B =
array([[-0.51, -0.75, +0.41, +3.11, +0.28, -1.77, -2.20, -2.14, +1.18,
        -1.87, +0.76],
       [-0.51, -0.75, -0.93, +5.38, -1.01, -3.57, -2.31, -4.62, +1.18,
        -5.14, +0.76],
       [-0.51, -0.75, +0.41, +3.11, +0.28, -1.77, -2.20, -2.14, +2.13,
        -1.87, +0.76],
       [-0.81, -6.25, -0.15, +3.11, +0.28, -1.77, -2.20, -3.50, +0.29,
        -1.87, +0.76],
       [-0.51, -1.11, +1.37, +3.11, +0.28, +0.60, -1.49, -2.14, +1.18,
        -0.57, +0.76],
       [-0.51, -0.75, +0.41, +3.11, +0.28, -1.77, -2.20, -2.14, +1.18,
        -1.87, +0.76],
       [-0.51, -0.75, -1.12, +3.78, -0.49, -2.67, -2.20, -3.19, +1.18,
        -4.71, +0.76],
       [-0.51, -0.75, +0.41, +2.46, +0.28, -0.84, -1.43, -1.64, +1.18,
        -0.78, +0.76],
       [-0.51, -0.75, +0.41, +3.11, +0.28, -1.77, -2.20, -2.14, +2.21,
        -1.87, +0.76],
       [-0.51, -3.50, -0.58, +3.11, +0.28, -1.77, -2.20, -2.48, +1.18,
        -1.87, +0.76],
       [-0.51, -0.75, +0.41, +3.11, +0.24, -1.77, -2.12, -2.14, +1.18,
        -1.87, +0.76],
       [-0.51, -0.75, -1.94, +3.11, +0.00, -1.77, -2.20, -2.14, +1.37,
        -5.63, +0.76],
       [-0.51, -0.75, +0.41, +3.11, +0.28, -1.77, -2.20, -2.14, +2.00,
        -1.87, +0.76],
       [-0.51, -0.75, +0.41, +3.11, +0.28, -1.77, -2.20, -2.14, +2.97,
        -1.87, +0.76],
       [-0.51, -0.75, +0.41, +3.11, +0.28, -1.77, -2.20, -2.14, +1.18,
        -1.87, +0.76]])
Indices start at 0.
row 0 col 0 = -0.51
row 11 col 0 = -0.51
row 5 col 7 = -2.14
row 7 col 4 = +0.28
row 12 col 3 = +3.11
row 11 col 10 = +0.76
row 8 col 0 = -0.51
row 3 col 6 = -2.20
row 7 col 1 = -0.75
row 0 col 2 = +0.41
row 12 col 6 = -2.20
row 5 col 8 = +1.18
row 5 col 2 = +0.41
row 5 col 6 = -2.20
row 2 col 3 = +3.11
row 8 col 9 = -1.87
row 5 col 10 = +0.76
row 13 col 10 = +0.76
row 11 col 8 = +1.37
row 9 col 3 = +3.11
row 9 col 9 = -1.87
row 7 col 2 = +0.41
row 10 col 9 = -1.87
row 11 col 7 = -2.14
row 11 col 6 = -2.20
row 4 col 7 = -2.14
row 4 col 0 = -0.51
row 12 col 4 = +0.28
row 8 col 1 = -0.75
row 9 col 10 = +0.76
row 5 col 1 = -0.75
row 12 col 2 = +0.41
row 1 col 5 = -3.57
row 14 col 7 = -2.14
row 8 col 7 = -2.14
row 4 col 2 = +1.37
row 10 col 10 = +0.76

A = [[-216, -253, -130, -285, -229, -266, -352, 548, 68, 80, 257, -101, 75, 72], [697, 104, -195, 54, 286, 377, -115, 480, -64, 244, 194, -4, 392, 194], [-377, -546, 429, -489, -507, -332, -420, -230, 55, -103, 309, 127, -68, 188], [-72, -405, -185, -201, -84, -215, -214, 542, 274, -90, 331, -39, 520, -144], [-290, -100, 303, -366, -67, 101, -209, 151, 433, -279, 358, 412, 526, 98], [778, -255, 213, -182, -32, 5, -395, -103, 250, -159, -46, -52, 119, 198], [-216, -376, 150, 56, -230, -127, -20, 309, 219, -82, 627, -239, -311, 376], [723, 41, 47, 175, 347, 350, 3, 272, 7, 178, 354, 101, -37, -34], [-160, -334, -69, -344, -268, -492, -126, -190, 307, -329, 530, 84, -167, 471]]
A[-9][0]: -216
A[2]: [-377, -546, 429, -489, -507, -332, -420, -230, 55, -103, 309, 127, -68, 188]
A[-4][7]: -103
A[-1][6]: -126
A[-9]: [-216, -253, -130, -285, -229, -266, -352, 548, 68, 80, 257, -101, 75, 72]
A[3][1]: -405
A[3][-11]: -201
A[-3][-14]: -216
A[-4][8]: 250
A[:, -11]: [-285, 54, -489, -201, -366, -182, 56, 175, -344]
A[-9][-9]: -266
A[-3][6]: -20
A[-2][-5]: 178
A[-5][6]: -209
A[-6][6]: -214
A[-4][11]: -52
A[8][4]: -268
A[6][-4]: 627
A[-8][-6]: -64
A[-8][13]: 194
A[8][9]: -329
A[-1]: [-160, -334, -69, -344, -268, -492, -126, -190, 307, -329, 530, 84, -167, 471]
A[:, -14]: [-216, 697, -377, -72, -290, 778, -216, 723, -160]
A[-1][-9]: -492
A[-7][-10]: -507
A[-7][9]: -103
A[:, 7]: [548, 480, -230, 542, 151, -103, 309, 272, -190]
A[4][-9]: 101
A[8][-12]: -69
A[-6][8]: 274
A[:, -12]: [-130, -195, 429, -185, 303, 213, 150, 47, -69]

W =
array([[-0.30, +3.27, -0.34, -1.72, +4.50, -0.61, +1.65, +0.43, -5.11,
        -1.29, +6.30, -2.44],
       [-5.31, +1.33, +1.93, -6.61, +5.20, -3.16, -0.45, -0.39, +1.98,
        +5.70, -3.43, -4.76]])
Indices start at 0.
(0, 0) = -0.30
(0, 2) = -0.34
(0, 6) = +1.65
(0, 7) = +0.43
(1, 11) = -4.76
(1, 4) = +5.20
(0, 9) = -1.29
(1, 2) = +1.93
(0, 11) = -2.44
(1, 8) = +1.98
(1, 9) = +5.70
(1, 6) = -0.45
(1, 10) = -3.43
(0, 8) = -5.11
(0, 1) = +3.27
(0, 4) = +4.50
(1, 1) = +1.33
(1, 3) = -6.61
